These are the activations of a small neural network, seen along a few directions. Each row is one input.
In each table, some parts of the input vary, and every possible input appears once, in random order.
Descriptions start from the smaller parts, as in this example, which fits no table here: one of 6 places along a line, together with either a single point or one of 11 places around a ring or (one of 2 separate values, together with one of 8 places around a ring).
Shared parts are said once, and a part with two or three values counts as separate values.
(in the rows, 128 means zero)

Other details of the inputs shift rows strongly along two fixed directions, in all tables alike. That doesn't count.

Rows:
x1: [124 115 116 134 193 118 135 147 156  74 141 114 158 181]
x2: [108 142 136 115 123 116 134 136  79 149  95 114 145 140]
x3: [119 148 126 148 133 125 130 112 106 179 171 174  56 103]
x4: [113 125 145  87  65 100 110 141  95 164  49  90 185 123]
x5: [104 133 156  89 130 137 134 109 124 163 178 145  54  68]
x6: [127 141 132 157 135 144 148 134 102 115 125 131 137 131]
x7: [137 138 144 114 122 147 134 114 128 133 151 125  87  64]
x8: [141 100 109 171 162 142 125 134 182  39 153 121 170 161]
x9: [119 125 145  82  99 112 120 137 116 161  84 100 159 110]
x10: [154 120  98 167 192 115 123 145 206  72 174 146 129 181]
x11: [122 109 158 132 102 158 117  80 159 149 176 140  75  36]
x12: [120 123 151 131 103 153 126 101 143 128 173 142  77  50]
x13: [130 123 133 127 136 130 112  90 163 180 189 154  48  54]
x14: [144 114  95 166 158 115 113 138 179  90 153 148 146 182]
x15: [132 138 155 125 140 163 145  91 145 134 204 153  32  53]
x16: [140 160 119 106  95 100 124 155  84 184  64 116 147 141]
x17: [114 144 134 117  88 118 114 114 103 201 142 156  70  69]
x18: [145 116 115 156 138 163 152 128 116  52 106 120 175 202]
x19: [129  88 112 122 184 126 115 143 205  55 160 113 170 147]
x20: [121  88 115 146 171 123 114 135 202  46 167 124 165 172]
x21: [131 145 141 141 155 160 157 111 113 136 167 145  78  90]
x22: [121  76 106 132 163 118 103 138 198  44 148 105 190 161]
x23: [131 138 119 126  76  94 109 144  98 188  49 109 179 143]
x24: [144 165 106 137 137 105 143 163  71 166  71 127 157 187]
x25: [104 144 144  88  80 129 144 127  40 154  64 120 135 166]
x26: [146 142 143 106  82 130 136 146  96 153  51  91 184 124]
x27: [137 156 105 136  93 114 138 141  46 146  53 133 149 215]
Each input here is: one of 3 separate values, together with either a single point or (one of 2 separate values, together with one of 4 places along a line).
The inputs of x21 and x24 match in every part but the choice among 3 separate values. If x26 is changed in the same way as x21 into x24, which row does it become? -> x13
Change only the choice among 2 separate values in x5. List by row number the other rows that result. -> x20

Rows:
x28: [121 148 136  97  84 107 125 147  85 174  64 106 156 125]
x29: [138 180 119 136 106 115 154 152  32 175  61 135 133 183]
x30: [148 130  89 178 187 130 143 144 140  72 141 148 148 224]
x31: [122 120 137 121 127 128 111 101 157 166 186 156  61  54]
x32: [119 114 135 125 132 131 109  97 168 159 195 153  60  60]
x33: [153 128  90 181 187 128 142 144 144  67 139 148 151 224]
x34: [115 117 153 122 124 163 132  85 143 129 193 149  56  57]
x35: [137  94 113 146 172 136 122 139 193  46 144 108 183 167]
x36: [135  97 112 143 165 130 123 141 181  54 129 105 188 171]
x37: [121 150 144  95  80 115 136 147  66 167  54  98 165 132]
x38: [124 146 137  96  85 106 125 147  83 172  63 106 157 129]
x39: [109 126 151 105 111 134 119  99 132 171 175 148  59  51]
x40: [139  94 118 152 164 143 129 130 186  40 145 112 176 163]
x41: [114 121 154 121 123 160 132  91 136 131 187 146  60  54]
x42: [125 155 131 100  72  93 119 155  72 197  43 105 168 128]
What is each input in this table made of? -> one of 3 separate values, together with either a single point or one of 4 places along a line
Change only the choice among 3 separate values in x32. List by row number the other rows that result. -> x31, x42
